A small network was shown many inputs. Here are its activations along a few directions, one row for each input.
Each table varies a few parts of the input and shows all the possible inputs, shuffled.
Descriptions start from the smaller parts, as in this example, which fits no table here: one of 4 places along a line, together with either a single point or one of 9 places along a line or (one of 3 separate values, together with one of 5 places around a ring).
Shared parts are said once, and a part with two or three values counts as separate values.
In the rows, 128 means zero.

Other details of the inputs vary at random and push rows far along three fixed directions, the same in every table; ignore that.

Table:
row 1: [131 131  76 101 130 112 150 152  97 154 109 160]
row 2: [144 122 168 153 134 129 115 110 145 131 126 121]
row 3: [133 125 149 113 124 131 124 134 138 103 128 105]
row 4: [142 124 165 152 124 126 110 109 144 136 121 119]
row 5: [116 137 129 115 148 119 161 136  92 125 114 132]
row 6: [138 124 136 135 118 139 123 119 149 132 146 124]
row 7: [139 114  93 109 125 119 110 140 174 156 128 154]
row 8: [130 121 139 130 133 134 115 119 157 129 135 126]
row 9: [148 115 182 138 129 127 122 126 140 131 120 113]
row 10: [153 108 106  97 111 108 113 155 162 156 118 144]
row 11: [137 127 133 134 113 139 120 118 150 132 141 122]
row 12: [110 148 120 114 141 133 160 130  70 102 121 119]
row 13: [136 118 181 136 127 136 128 122 142 143 125 114]
row 14: [119 127 142 133 125 147 122 130 131 105 152 120]
row 15: [136 116 150 135 127 124 115 139 153 119 136 131]
row 16: [121 122  69 120 150 114 138 161 104 153 115 166]
row 17: [117 128 144 148 145 122 161 109  82 129 106 129]
row 18: [128 130 138 144 154 124 147 130  77 152  95 128]
row 19: [134 120 140 130 135 130 114 121 158 125 134 127]
row 20: [132 124 168 150 129 132 112 106 146 140 123 118]
row 21: [114 131  78 110 141 102 151 160 110 144 114 172]
row 22: [131 137 131 132 113 142 125 116 135 110 145 112]
row 23: [135 144 135 156 138 106 145 114  80 140  97 139]
row 24: [135 144 135 157 137 117 156 114  80 143 109 141]
row 25: [140 111 109  97 110 116 119 151 162 167 125 144]
row 26: [121 130  67  90 111 131 120 143 158 122 150 137]
row 27: [ 97 141  58  88 145 110 158 164 104 106 131 160]
row 28: [140 116 165 159 119 137 115 125 138 155 128 136]
row 29: [126 130  77 110 135  91 142 162 106 137 106 170]
row 30: [156 120  90 120 106 120 112 138 161 157 133 151]
row 31: [122 123  80  90 114 114 115 162 156 108 141 142]
row 32: [129 135 129 116 145 110 153 140  91 117 104 130]
row 33: [147 117  96 114 114 111 105 138 166 155 123 150]
row 34: [118 133 138 124 128 131 115 116 142 105 133 111]
row 35: [121 120 147 131 119 131 117 135 152 131 139 128]
row 36: [128 134 148 152 148 103 149 135  88 131  97 147]
row 37: [121 132 138 126 134 134 118 117 146 103 134 114]
row 38: [131 107 137 128 122 137 125 118 152 132 138 122]
row 39: [145 127 163 155 114 128 110 108 138 137 124 116]
row 40: [154 121  89 118 101 118 110 137 159 159 133 149]
row 41: [130 112 166 161 141 146 111 126 136 138 135 117]
row 42: [114 133 137 123 128 136 116 115 141 108 136 110]
row 43: [128 114 164 160 131 143 106 124 134 143 130 115]
row 44: [140 127 162 155 112 137 119 106 139 146 133 117]
row 45: [122 139 140 151 154 118 152 114  89 144 103 144]
row 46: [152 112  97 116 122 113 108 140 172 155 127 156]
row 47: [102 149 126 109 146 124 165 133  80 100 116 118]
row 48: [132 138 129 130 108 137 118 115 132 110 142 109]
row 49: [ 97 156  95  86 116 165 126 122 136  17 189  74]
row 50: [115 140  57  80 136 120 157 157  90 117 126 149]
row 51: [110 159 107 128 129 124 156 118  73 100 125 121]
row 52: [115 133 137 125 124 140 119 114 140 113 139 111]
row 53: [121 131  69  90 110 131 119 142 156 123 149 136]
row 54: [144 105  94 104 117 127 104 152 157 171 124 137]
row 55: [134 133 136 133 126 135 121 117 137 103 142 113]
row 56: [137 143 136 157 143 108 148 115  83 139  97 141]
row 57: [ 93 159 123 103 110 167 127 109 125  27 180  64]
row 58: [137 126 165 154 123 141 121 109 143 143 130 119]
row 59: [122 132 143 142 159 131 150 127  73 133 106 118]
row 60: [126 118 180 153 133 135 124 125 144 134 136 126]
row 61: [115 140 146 154 144 128 151 125  75 124 117 137]
row 62: [123 132 137 130 129 146 128 117 138 111 147 114]
row 63: [131 121 140 132 131 139 118 119 155 132 139 127]
row 64: [141 118 151 115 114 124 115 135 147 126 123 112]
row 65: [149 101  96 107 125 130 109 154 161 171 127 142]
row 66: [139 144 135 158 138 114 152 114  79 141 106 141]
row 67: [108 155 110 128 142 128 162 119  77  97 129 124]
row 68: [107 146 126 128 151 115 155 139  82  84 119 130]
row 69: [125 127  72  93 118 133 123 143 160 123 152 140]
row 70: [146 117 168 141 110 135 117 121 132 164 119 122]
row 71: [111 141 116 135 133 124 145 134  83 123 121 141]
row 72: [119 128 149 110 120 137 129 129 138 115 136 105]
row 73: [112 123 132 133 129 146 110 133 131 112 143 108]
row 74: [137 122 169 151 137 130 115 109 149 133 124 121]
row 75: [130 112 105 112 114 115 114 155 165 160 132 157]
row 76: [136 109 160 163 135 139 108 129 139 157 124 128]
row 77: [127 133 136 128 129 133 118 118 143 102 134 113]
row 78: [137 141 136 156 145 108 149 116  82 138 100 142]
row 79: [121 122  72 109 128 103 151 138 103 154 105 160]
row 80: [144 126 134 137 114 138 121 119 147 131 145 124]
row 81: [ 79 139  97  77 118 166 133 120 140  20 178  70]
row 82: [147 117 167 142 112 136 117 121 132 163 120 122]
row 83: [144 119  93 117 103 121 115 136 159 164 135 149]
row 84: [ 92 143 132 110 112 164 117 126 130  53 173  85]
row 85: [138 121 162 153 125 130 115 110 145 159 120 129]
row 86: [122 140 139 152 151 117 151 114  88 145 100 143]
row 87: [139 101  92 109 107 119 117 137 165 162 128 148]
row 88: [120 135 141 141 150 128 145 125  72 138 101 116]
row 89: [119 129 141 126 139 139 122 116 144 107 141 116]
row 90: [135 124 167 150 130 127 111 108 147 136 121 119]
Each input here is: one of 5 places along a line, together with either a single point or (one of 2 separate values, together with one of 4 places along a line) or one of 9 places around a ring.
Q: Changing only the place on the line of 5 turns row 89 into row 42. The same change can be made to row 9. Which row results?
A: row 64
Q: Changing only the place on the line of 5 turns row 29 into row 68. The same change can be made to row 71. Which row results?
A: row 61
Q: Changing only the place on the line of 5 turns row 82 into row 70. The same change can be made to row 40. Which row results?
A: row 48
Q: A walk changes only the place on the ring of 9. It starts at row 55 and steps to row 2. List the rest of the walk in order.
A: row 19, row 89, row 63, row 62, row 6, row 80, row 49
Q: Change only the choice among 2 separate values in row 70. List by row number the other rows that result.
A: row 84
Q: Change only the place on the line of 4 in row 32. List by row number the other rows that result.
A: row 12, row 13, row 65
Q: Change only the place on the line of 5 in row 16. List by row number the other rows that result.
A: row 41, row 43, row 73, row 76

Table:
row 91: [152 108 194 161 123 120 118 126 138 164 111 134]
row 92: [165 120 180 165 107 119 116 104 138 170 109 128]
row 93: [133 123 125 113 138 117 141 140 110 152 106 138]
row 94: [131 110  47 101 151  91 139 170 125 183  97 192]
row 95: [160 115 156 137  98 134  99 112 172 154 132 112]
row 96: [112 141 145 120 149 130 151 126  80 106 112 106]
row 97: [115 123 114  72 105 148 116 145 169  86 161  95]
row 98: [121 144  39  76 128 113 146 144 110 114 127 140]
row 99: [141 133 138 157 145 108 150 108  88 169  90 150]
row 100: [109 134  45  79  96 166 112 144 153  94 185 112]
row 101: [116 133 172 124 122 138 138 122 119  97 131  96]
row 102: [154  88 143 145 126 123  88 143 198 188 128 155]
row 103: [ 96 141 144 139 161 127 147 125  91  98 121 126]
row 104: [109 147 149 157 152 133 145  96  90  98 120 109]
row 105: [119 157 145 140 130 124 153 106  74  92 117 103]
row 106: [153 100 115 129 108 127  95 124 209 176 141 152]
row 107: [131 114 169 110 100 156  94 130 179  91 159  80]
row 108: [102 138 130 116 155 132 149 129  87  96 118 110]
row 109: [ 96 141  68  91 148 116 148 159 115  93 138 149]
row 110: [136 101  80 108 106 143 110 162 155 178 145 147]
row 111: [112 151 139 141 148 133 150 101  78  95 117 105]
row 112: [ 95 135  61  82 152 120 147 155 112  98 130 144]
row 113: [132 113 166 110 100 154  96 131 182  96 159  81]
row 114: [132 106 111  97 125 134 112 146 169 140 137 131]
row 115: [116 119 163 125 121 159  91 128 185  79 171  91]
row 116: [120 130 160 138 135 137 125 132 127 100 135 113]
row 117: [123 143  92 107 116 124 130 132 123  88 142 124]
row 118: [124 125 157 118 133 140 128 126 125 112 129  94]
row 119: [125 143 149 146 125 135 130 111 125  95 141 117]
row 120: [119 128 167 129 126 133 133 128 124 102 136 110]
row 121: [113 144 160 128 142 130 150 124  74 100 110  98]
row 122: [115 155 153 147 132 123 157 104  81  93 124 116]
row 123: [151 122  90 105  97 112 122 137 162 156 130 151]
row 124: [143 117  43  92 134  80 143 182 113 177  97 198]
row 125: [110 142 160 151 133 147 119  97 137  84 150 103]
row 126: [112 127  71  52 109 141 116 161 160  80 159 105]
row 127: [106 154 143 159 154 128 142 101  86  93 122 119]
row 128: [157 111 178 150 120 114 126 130 131 180  99 140]
row 129: [134 136 143 179 153 105 141 108  94 164  95 157]
row 130: [102 151 118 133 150 130 150 107  93  91 126 121]
row 131: [108 148 111 124 131 132 134 120 129  84 151 124]
row 132: [ 99 144 129 132 158 126 145 135  91  88 127 122]
row 133: [154 120 164 181 131 117 112 110 144 171 115 148]
row 134: [164  94 152 145 115 122  93 147 186 180 126 153]
row 135: [120 144  98 106 116 125 133 129 124  87 145 125]
row 136: [144 112 173 167 142 117 120 129 138 172 110 153]
row 137: [167 112 146 137  92 121 104 119 175 170 126 137]
row 138: [130 129 142 129 146 111 158 131  88 160  93 140]
row 139: [158  97 152 123 116 130 100 138 174 174 121 127]
row 140: [143 142 126 140 130 106 147 118  85 154  93 139]
row 141: [102 151  43  98 144 114 141 140 112  93 136 152]
row 142: [135 126 139 149 147 103 148 143  98 159  98 163]
row 143: [137 132 146 175 153 109 142 105  92 167  89 152]
row 144: [159 124 182 159 111 126 120 100 135 166 111 120]
row 145: [116 130  81 100  95 172 105 131 156  98 182 100]
row 146: [126 116 162 125 116 155  97 134 179  87 165  93]
row 147: [144 125 194 162 139 114 146 118  86 170  84 129]
row 148: [117 155 143 134 140 131 152 102  75  97 116 101]
row 149: [150 120 102 117 103 118 108 135 165 139 140 143]
row 150: [111 150  28  93 139 105 142 152 113 104 135 166]
row 151: [127 143 153 129 114 136 136 104 121 109 132 100]
row 152: [101 123  90  86 106 175 111 149 149  89 181  95]
row 153: [143 132  37 109 127  83 150 160 123 174 108 205]
row 154: [130 118 144 156 161 108 142 132  96 172  86 156]
row 155: [137 109 155 134 136 124 131 128 138 165 111 135]
row 156: [125 124 115 104 112 154 102 116 176  90 165  92]
row 157: [114 157 143 155 143 126 150 109  80  87 124 116]
row 158: [140  99 104 101 124 129 105 151 178 155 133 136]
row 159: [132 116 115 119 145 116 133 143 117 155 105 144]
row 160: [131 132 123 101  93 148 103 121 169  80 163  90]
row 161: [124 142 162 151 122 144 120 105 132  84 148 101]
row 162: [119 143 158 155 132 138 124 103 130  95 144 113]
row 163: [141 117 112 120 130 103 132 155 122 156 110 160]
row 164: [142 104 112 120 124 123  96 155 183 151 139 151]
row 165: [110 142 112 133 115 164 131 116 103 106 157 100]
row 166: [149 127  93 129 119  99 131 137 126 156 114 162]
row 167: [120 111 155 124 100 185  93 129 166 108 177  79]
row 168: [143 134 107 124 128 114 137 123 111 152 108 139]
row 169: [112 138 160 150 108 174 128  98 117 108 163  88]
row 170: [ 93 140 157 138 162 134 157 116  86  96 118 112]
row 171: [135 136  62  97 127 100 153 139 110 159 107 164]
row 172: [108 141 134 122 143 122 150 137  84  87 123 115]
row 173: [140 128 138 111  97 145 103 115 169 109 151  94]
row 174: [ 97 134  30  75 127 132 156 171  94 131 143 154]
row 175: [142 133  35  88 128  90 151 151 109 172 101 182]
row 176: [154 134 170 192 138 107 137 107  95 169  92 154]
row 177: [147 108 153 152 111 135  91 111 204 157 147 138]
row 178: [100 140 152 144 138 156 154 123  64 115 132 105]
row 179: [123 107  78  94 126 120 111 160 184 144 143 162]
row 180: [148 116 172 147 124 115 128 131 118 164  99 133]
row 181: [147 121 136 145 129 121 122 112 134 162 112 137]
row 182: [159 110 153 158 110 132  84 117 194 156 144 137]
row 183: [108 152 139 154 128 155 152 104  65 115 136 107]
row 184: [ 98 141 140 140 163 127 144 128  90  96 119 123]
row 185: [104 143 138 127 145 128 153 135  98  89 130 123]
row 186: [108 140  86 109 135 134 128 122 132  91 144 123]
row 187: [154 106 162 142 107 141  98 104 191 160 140 119]
row 188: [147 115 153 133 125 118 127 136 126 165 104 129]
row 189: [128 123 160 169 161 107 141 127  96 166  90 158]
row 190: [144  94 163 140 125 140  92 128 189 159 133 127]
Q: Changing only one part turns row 176 into row 153. The same change can be made to row 127. Which row results?
A: row 177
Q: Changing only one part turns row 118 into row 138. The same change can be made to row 188. Which row results?
A: row 97
Q: Changing only one part turns row 102 into row 189. The same change can be made to row 166. Which row results?
A: row 149
Q: What do these inputs look like to the network?
A: one of 2 separate values, together with one of 5 places along a line, together with either a single point or one of 9 places around a ring
Q: Change only the place on the line of 5 in row 137. List by row number the other rows that result.
A: row 92, row 105, row 123, row 160
Q: Change only the place on the line of 5 in row 159. List by row number the other rows that result.
A: row 108, row 114, row 155, row 158
Q: Which other rows agree with row 162 in the place on the line of 5 and the choice among 2 separate values? List them by row number.
A: row 99, row 119, row 125, row 130, row 135, row 137, row 144, row 175, row 183
Q: A walk changes only the place on the ring of 9. It starts at row 142 and steps to row 136. List the rest of the walk in order.
A: row 103, row 112, row 114, row 93, row 147, row 128, row 91

Table:
row 191: [139 134 137 152 139 104 141 125 101 140 103 148]
row 192: [132 131 133 156 132 120 146 129  91 153 113 147]
row 193: [143 113 152 140 112 153 105 118 163 149 142 112]
row 194: [126 137 124 151 134 112 143 129  98 144 118 152]
row 195: [ 77 173 162 132 139 161 142 101  87   6 161  64]
row 196: [114 138  55  91 127 125 123 141 145 102 146 139]
row 197: [140 112 149 148 114 151 106 113 163 149 145 120]
row 198: [105 114  81  81 148 125 127 165 148 115 134 140]
row 199: [133 130 133 133 129 109 146 134  95 151 100 139]
row 200: [146 110 157 134 111 137 105 117 168 157 128 112]
row 201: [131 133 125 127 129 118 142 137  91 141 111 137]
row 202: [126 130  78 105 130 118 125 133 143 114 133 139]
row 203: [121 129  69  84 122 131 125 146 133 122 140 129]
row 204: [125 128  82  89 125 121 131 136 140 125 128 138]
row 205: [144 120 152 124 109 135 105 126 177 116 150 112]
row 206: [137 116 160 155 116 145 102 105 166 143 146 120]
row 207: [138 131 137 149 131 120 145 133  89 159 107 145]
row 208: [143 119 150 128 118 137 107 112 176 130 141 114]
row 209: [139 131 144 138 133 107 147 127  97 150  98 146]
row 210: [100 132 182 142 162 133 146 135  88  95 116 109]
Q: What do these inputs look like to the network?
A: one of 2 separate values, together with either a single point or one of 9 places around a ring
Q: Changing only the choice among 2 separate values turns row 194 into row 206. The same change can be made to row 209. Which row results?
A: row 204
